These are the activations of a small neural network, seen along a few directions. Each row is one input.
In each table, some parts of the input vary, and every possible input appears once, in random order.
Descriptions start from the smaller parts, as in this example, which fits no table here: values(2) and (point or line(9) or (ring(5) and line(6))).
Shared parts are said once, and a part with two or three values counts as separate values.
In the rows, zero is written as 128.

Other details of the inputs vary at random and push rows far along two fixed directions, the same in every table; ignore that.
These rows show it; all are for the same input, with only those details redrawn:
117,108,135,105,167,143,88,144,103,116,131,129
142,116,133,86,104,117,93,100,117,136,131,143
111,122,116,135,90,137,155,92,138,117,119,158

Rows:
row 1: 103,131,131,165,159,147,166,163,128,88,129,127
row 2: 158,135,141,109,102,98,108,124,127,168,142,106
row 3: 130,130,130,113,162,123,91,157,103,106,131,113
row 4: 118,148,107,161,86,118,162,107,143,142,120,121
row 5: 117,140,108,148,88,116,167,113,138,130,106,137
row 6: 146,117,148,144,225,82,110,147,116,127,143,124
row 7: 124,149,103,163,89,129,158,103,146,144,123,129
row 8: 134,129,151,116,166,127,107,167,100,122,130,120
row 9: 118,131,126,139,98,137,169,102,163,142,137,144
row 10: 114,132,108,136,89,118,166,107,146,122,113,141
row 11: 83,114,134,153,160,148,166,162,136,110,129,133
row 12: 80,126,117,153,161,150,149,145,137,116,125,119
row 13: 86,127,113,156,166,162,145,141,139,116,128,127
row 14: 168,124,145,98,104,114,107,115,113,146,128,132
row 15: 150,111,150,86,104,117,104,108,122,142,140,144
row 16: 163,116,145,88,106,117,108,110,121,137,134,137
row 17: 136,140,115,153,97,134,171,109,165,133,134,127
row 18: 105,123,132,165,172,173,159,154,143,102,126,132
row 19: 123,133,125,140,94,125,177,107,160,136,127,129
row 20: 158,129,143,96,102,95,113,129,122,156,128,122
row 21: 119,147,108,151,91,122,165,105,146,140,111,124
row 22: 143,126,148,125,173,147,98,162,115,133,130,114
row 23: 151,142,131,105,97,97,95,118,105,140,129,128
row 24: 126,113,153,111,174,149,95,153,124,128,143,126
row 25: 111,129,130,137,94,125,172,106,160,141,133,136
row 26: 111,122,116,135,90,137,155,92,138,117,119,158
row 27: 95,139,118,165,156,148,156,155,114,97,110,132
row 28: 142,126,147,133,168,142,93,164,112,136,140,111
row 29: 111,121,139,102,164,130,92,151,103,113,134,130
row 30: 100,127,113,176,154,158,147,150,111,103,117,128
row 31: 88,123,121,158,164,168,140,141,137,104,123,138
row 32: 128,145,99,152,93,130,158,100,158,128,124,127
row 33: 165,137,136,111,105,110,104,120,129,169,145,114
row 34: 120,137,105,146,86,113,163,112,148,118,116,131
row 35: 134,131,131,132,165,140,81,155,106,131,130,110
row 36: 105,122,130,180,159,161,161,160,117,106,126,128
row 37: 139,129,140,123,177,142,104,164,117,145,136,103
row 38: 133,127,144,121,171,129,108,166,115,144,133,95
row 39: 159,128,128,98,103,113,96,107,108,141,118,132
row 40: 97,127,135,156,161,152,169,158,127,92,126,137
row 41: 116,140,115,135,89,123,164,101,138,109,115,152
row 42: 136,117,126,116,165,136,88,150,103,108,129,113
row 43: 135,121,140,112,179,144,104,158,126,136,143,107
row 44: 133,121,130,84,103,99,99,114,125,145,130,132
row 45: 122,143,104,149,90,119,161,104,155,127,121,119
row 46: 100,128,116,162,166,169,145,143,137,99,116,131
row 47: 153,121,143,85,104,98,114,124,129,147,135,126
row 48: 128,145,111,156,92,140,157,100,146,128,108,143
row 49: 127,132,121,147,88,115,177,121,154,122,126,132
row 50: 132,134,123,122,173,139,90,154,111,141,126,102
row 51: 140,122,127,140,217,80,96,133,109,123,131,122
row 52: 146,132,125,90,108,104,101,109,132,150,129,113
row 53: 109,118,127,169,164,163,162,158,128,90,127,126
row 54: 172,130,142,102,106,116,99,115,139,141,141,123
row 55: 159,137,148,104,98,96,107,125,111,146,139,129
row 56: 155,120,128,88,105,116,96,102,116,132,125,136
row 57: 148,134,125,106,97,91,98,124,113,153,126,118
row 58: 156,129,142,106,98,92,109,131,119,159,137,119
row 59: 161,131,138,99,105,100,109,121,139,152,143,104
row 60: 123,140,103,141,96,135,161,94,157,133,121,136
row 61: 85,122,140,152,159,152,164,156,127,98,132,144
row 62: 138,127,128,121,169,141,82,151,119,116,131,108
Q: The inputs of row 22 and row 48 match in every part but one. If row 11 is changed in the same way as row 22 into row 48, which row does it become?
A: row 44
Q: What is each input in this table made of?
A: values(2) and (point or (line(5) and ring(6)))
Q: Change only the ring(6) part in row 14. List by row number the other rows that result.
A: row 8, row 20, row 22, row 37, row 38
Q: Change only the line(5) part in row 26. List by row number the other rows that result.
A: row 30, row 39, row 42, row 56

Rows:
row 63: 171,126,156,81,137,62,93,121,94,116,136,156
row 64: 75,123,96,183,236,168,126,172,96,111,105,108
row 65: 175,126,139,88,157,70,80,96,117,126,137,149
row 66: 106,146,96,170,45,114,206,81,126,135,90,157
row 67: 53,129,95,163,214,179,113,191,127,98,114,94
row 68: 88,118,120,154,105,148,189,90,174,131,144,151
row 69: 106,112,120,152,118,118,204,81,178,107,118,158
row 70: 155,121,173,69,104,144,82,134,110,162,143,140
row 71: 127,134,127,67,91,103,68,146,107,146,121,107
row 72: 175,113,134,79,112,154,61,114,128,144,133,122
row 73: 80,117,147,162,223,216,125,178,128,114,132,123
row 74: 113,151,100,144,29,155,193,93,148,99,113,142
row 75: 158,136,117,71,112,138,61,108,121,133,136,100
row 76: 95,120,129,141,51,131,210,93,163,132,143,169
row 77: 90,121,129,190,198,134,130,177,81,76,118,133
row 78: 107,107,134,150,170,207,129,194,109,87,122,125
row 79: 167,127,124,113,138,79,57,95,103,138,132,134
row 80: 198,157,164,120,116,67,112,170,131,194,150,57
row 81: 206,162,131,125,141,75,98,145,154,203,156,61
row 82: 115,115,131,137,62,99,225,83,166,107,116,176
Q: What is each input in this table made of?
A: values(2) and (point or ring(9))
Q: The inputs of row 74 and row 75 match in every part but the values(2) part. If row 82 is changed in the same way as row 74 into row 75, which row does it become?
A: row 69
